These are the activations of a small neural network, seen along a few directions. Each row is one input.
Each table varies a few parts of the input and shows all the possible inputs, shuffled.
A made-up example of a description, with smaller parts first: one of 3 separate values, together with either a single point or one of 9 places along a line or (one of 4 places along a line, together with one of 5 places around a ring).
Shared parts are said once, and a part with two or three values counts as separate values.
In the rows, zero is written as 128.

Other details of the inputs shift rows strongly along two fixed directions, in all tables alike. That doesn't count.

Table:
row 1: [139 130 114  98 101  99 131 101 110 119 114  72 148]
row 2: [143 155 143 186 114 137 141 123 100 110 119 201  97]
row 3: [142 168 148 184 120 150 137 120 113 110 121 197  96]
row 4: [ 95  76 145 117 199 158  94 176 159 156 157 127 146]
row 5: [143 114 123  98 161 121 121 123 141 112 154 105 131]
row 6: [ 84  50 126 122 179 145  95 182 153 165 156 133 147]
row 7: [ 77  57 122 125 161 149  97 193 158 159 152 126 149]
row 8: [129 125 108 170  86 127 132 123 135 122 127 179  95]
row 9: [151 142 109  84 123 102 137  86 132 113 136  86 131]
row 10: [132 143 138 124 138 140 119 137 137 111 128 101 139]
row 11: [157 179 146 148 128 133 141  93 111 107 121 157 107]
row 12: [136 157 150 165 130 138 150 115  95 144 109 190 108]
row 13: [151 177 137 120 103 130 141 117 135 105 109  97 126]
row 14: [117 156 149 167 130 157 139 139 120 143 115 179 115]
row 15: [134 175 136  90 128 127 144 114 134 135 111  74 152]
row 16: [142 127 118 174 117 135 135 111 124 122 136 198  88]
row 17: [130 145 122 110 101 108 153  95  94 150 102 112 138]
row 18: [149 163 135 126 111 116 141 116 106 104 110 106 135]
row 19: [147 148 134  93 132 106 133 112 107 105 122  76 150]
row 20: [ 82  73 120 127 148 147 104 187 158 156 144 122 147]
row 21: [109  88 121 127 139 126 123 138 124 162 129 135 136]
row 22: [117 108 129 135 130 128 131 116 112 160 121 153 123]
row 23: [135 141 132 183  96 134 137 118 102 120 112 188  99]
row 24: [140 109 115 104 127 102 123  94 121 124 138 116 125]
row 25: [115 129 134 100 144 128 132 147 126 140 126  94 155]
row 26: [140 138 125 155 124 137 136 131 139 111 142 181  94]
row 27: [115 134 132 167 112 141 143 130 106 151 112 181 114]
row 28: [139 132 112  96  96  96 131 106 120 118 112  66 147]
row 29: [140 117 113 169 108 125 132 106 124 128 132 193  89]
row 30: [142 146 118  96  99 104 134 112 129 113 113  68 143]
row 31: [ 98  77 134 134 163 158  82 199 183 123 155 113 140]
row 32: [123 150 149 146 147 149 138 133 121 145 122 162 123]
row 33: [133 157 137  83 136 112 148 113 104 136 113  80 157]
row 34: [132 110 118 109 118 105 124 105 111 122 130 109 134]
row 35: [112  95 132 127 157 134 119 136 124 158 133 137 136]
row 36: [137 146 136 163 103 137 134 142 123 111 114 150 114]
row 37: [157 154 123 147 110 114 146  78 101 116 121 164 102]
row 38: [151 157 119  87 119 110 140 109 135 100 132  76 137]
row 39: [131 163 132  88 121 116 148 121 115 133 109  71 157]
row 40: [124 125 126 164  99 132 122 142 130 121 118 153 114]
row 41: [139 129 137 124 165 138 113 121 145 114 149 131 123]
row 42: [136 147 143 112 141 131 122 124 128 108 129 100 139]
row 43: [141 140 122 100 113 105 129 104 112 113 115  72 150]
row 44: [109 126 123 122 119 130 132 141 135 149 120 118 139]
row 45: [ 92  34 114 130 151 136  82 180 156 138 158 123 138]
row 46: [135 148 134 174  96 140 136 150 132 113 114 167 103]
row 47: [114  91 112 137 105 123 111 157 152 130 128 120 127]
row 48: [132 107 120 153 115 120 124 112 115 128 130 169 106]
row 49: [104 132 139 119 145 149 120 160 153 144 129 112 145]
row 50: [100 101 115 130 115 130 124 152 136 156 122 123 139]
row 51: [126 138 118  88 108 104 145 104 107 147 108  78 154]
row 52: [156 165 127  82 139 122 138  94 143 104 138  83 130]
row 53: [155 146 134  86 146 105 134  96 108 105 131  83 143]
row 54: [126 114 108 110 122 120 119 130 152 115 145 107 129]
row 55: [118  82 125 124 155 126  99 137 140 126 152 134 128]
row 56: [140 153 138  83 146 112 149 105 101 138 116  82 155]
row 57: [ 90  85 130 128 158 151 108 195 165 151 146 126 143]
row 58: [ 88  91 138 127 173 161 102 191 164 150 149 125 147]
row 59: [140 125 131 108 166 139 115 123 156 112 155 116 124]
row 60: [139 114 131 126 159 125 117 126 132 114 149 136 124]
row 61: [129 154 116 111  89 108 154 104 113 147 101 106 137]
row 62: [134 122 109 168  97 127 135 113 132 126 132 193  87]
row 63: [138 141 131 183 103 133 138 111 100 119 118 197  96]
row 64: [144 169 130 158 111 149 139 122 144 105 130 164  97]
Each input here is: one of 4 places along a line, together with either one of 6 places along a line or one of 10 places around a ring.
- Changing only the place on the line of 4 turns row 57 into row 44. The same change can be made to row 19. Which row results? => row 23
- Start at row 16 and move only the place on the ring of 10, one step at a time. The first step leads to row 37. Which rows follow, in order? => row 55, row 63, row 23, row 43, row 40, row 30, row 54, row 9
- Change only the place on the line of 4 in row 16. List by row number the other rows that result. => row 5, row 29, row 59
- Start at row 10 and move only the place on the ring of 10, one step at a time. The first step leads to row 42. Which rows follow, in order? => row 3, row 11, row 41, row 59, row 52, row 64, row 13, row 31

Table:
row 65: [109 119 137 147 142 150 120 164 139 138 126 143 128]
row 66: [155 195 127 124  80 111 167  82  96 117  94 119 121]
row 67: [118  74 109  60 159 104  99 134 145 121 156  42 167]
row 68: [103 107 134  96 156 135 114 162 146 145 135  87 158]
row 69: [134 120 119  54 143 105 118 124 143 120 135  23 172]
row 70: [173 218 135 123  79  97 181  45  63 117  84 120 125]
row 71: [138 125 116 134 103 112 140 107 110 129 122 142 117]
row 72: [136 157 138 110 126 120 135 108 115 120 110 101 135]
row 73: [141 140 126 140 108 124 132 117 121 112 122 136 117]
row 74: [105 100 119 162 123 142 116 147 145 143 132 173 108]
row 75: [107 120 136 178 125 155 131 151 127 155 123 197 108]
row 76: [111  97 132 164 130 140 122 152 131 153 136 179 120]
row 77: [133 131 143 180 150 161 121 147 141 115 146 202  94]
row 78: [129  90 121 120 169 137  97 150 170 105 172 125 122]
- Changing only one part turns row 77 into row 78. The same change can be made to row 68. Which row results? => row 66
- What do these inputs look like to the network? => one of 2 separate values, together with either a single point or one of 6 places around a ring
- Change only the place on the ring of 6 in row 76. List by row number the other rows that result. => row 65, row 68, row 70, row 72, row 75

Table:
row 79: [113  95 116 167 101 122 131 123 104 154 118 185 109]
row 80: [126 160 125 145  72 121 152 122 109 136  92 131 125]
row 81: [145 172 140 185 109 154 134 137 140  96 125 183  92]
row 82: [ 95 106 131  56 157 124 118 160 143 160 126  32 188]
row 83: [100 119 128  91 129 129 125 159 140 152 117  67 168]
row 84: [172 216 151  85 141 118 157  74 107 101 112  76 142]
row 85: [174 240 154 185  88 144 172  87  99  95  93 190  86]
row 86: [143 167 114  96  71  91 157  86  95 128  90  71 147]
row 87: [147 109 109  57 145 101 103 120 162  85 157  29 153]
row 88: [150 184 121 177  42 106 176  73  68 134  76 185  96]
row 89: [125  83 137 138 194 145 102 142 143 128 169 170 115]
row 90: [103  65 124 179 156 168  79 208 194 106 173 177 104]
row 91: [168 152 110 126  98 105 136  81 125  84 133 123 105]
row 92: [103  23 109 193 161 158  72 189 184 116 190 223  82]
row 93: [137 192 146 170  92 129 180  83  62 163  78 194 110]
row 94: [107 101 130 147 135 130 136 128  99 172 120 174 126]
row 95: [107 126 136  62 154 119 132 136 122 163 117  48 182]
row 96: [104  20 114 189 176 158  71 178 177 124 192 228  83]
row 97: [142 129 144  52 202 123 114 114 138 116 154  50 165]
row 98: [100 100 119  59 136 115 113 160 150 146 126  23 184]
- What do these inputs look like to the network? => one of 2 separate values, together with one of 10 places around a ring
- Changing only the choice among 2 separate values turns row 95 into row 84. The same change can be made to row 94. Which row results? => row 89
- Change only the choice among 2 separate values in row 98. List by row number the other rows that result. => row 90
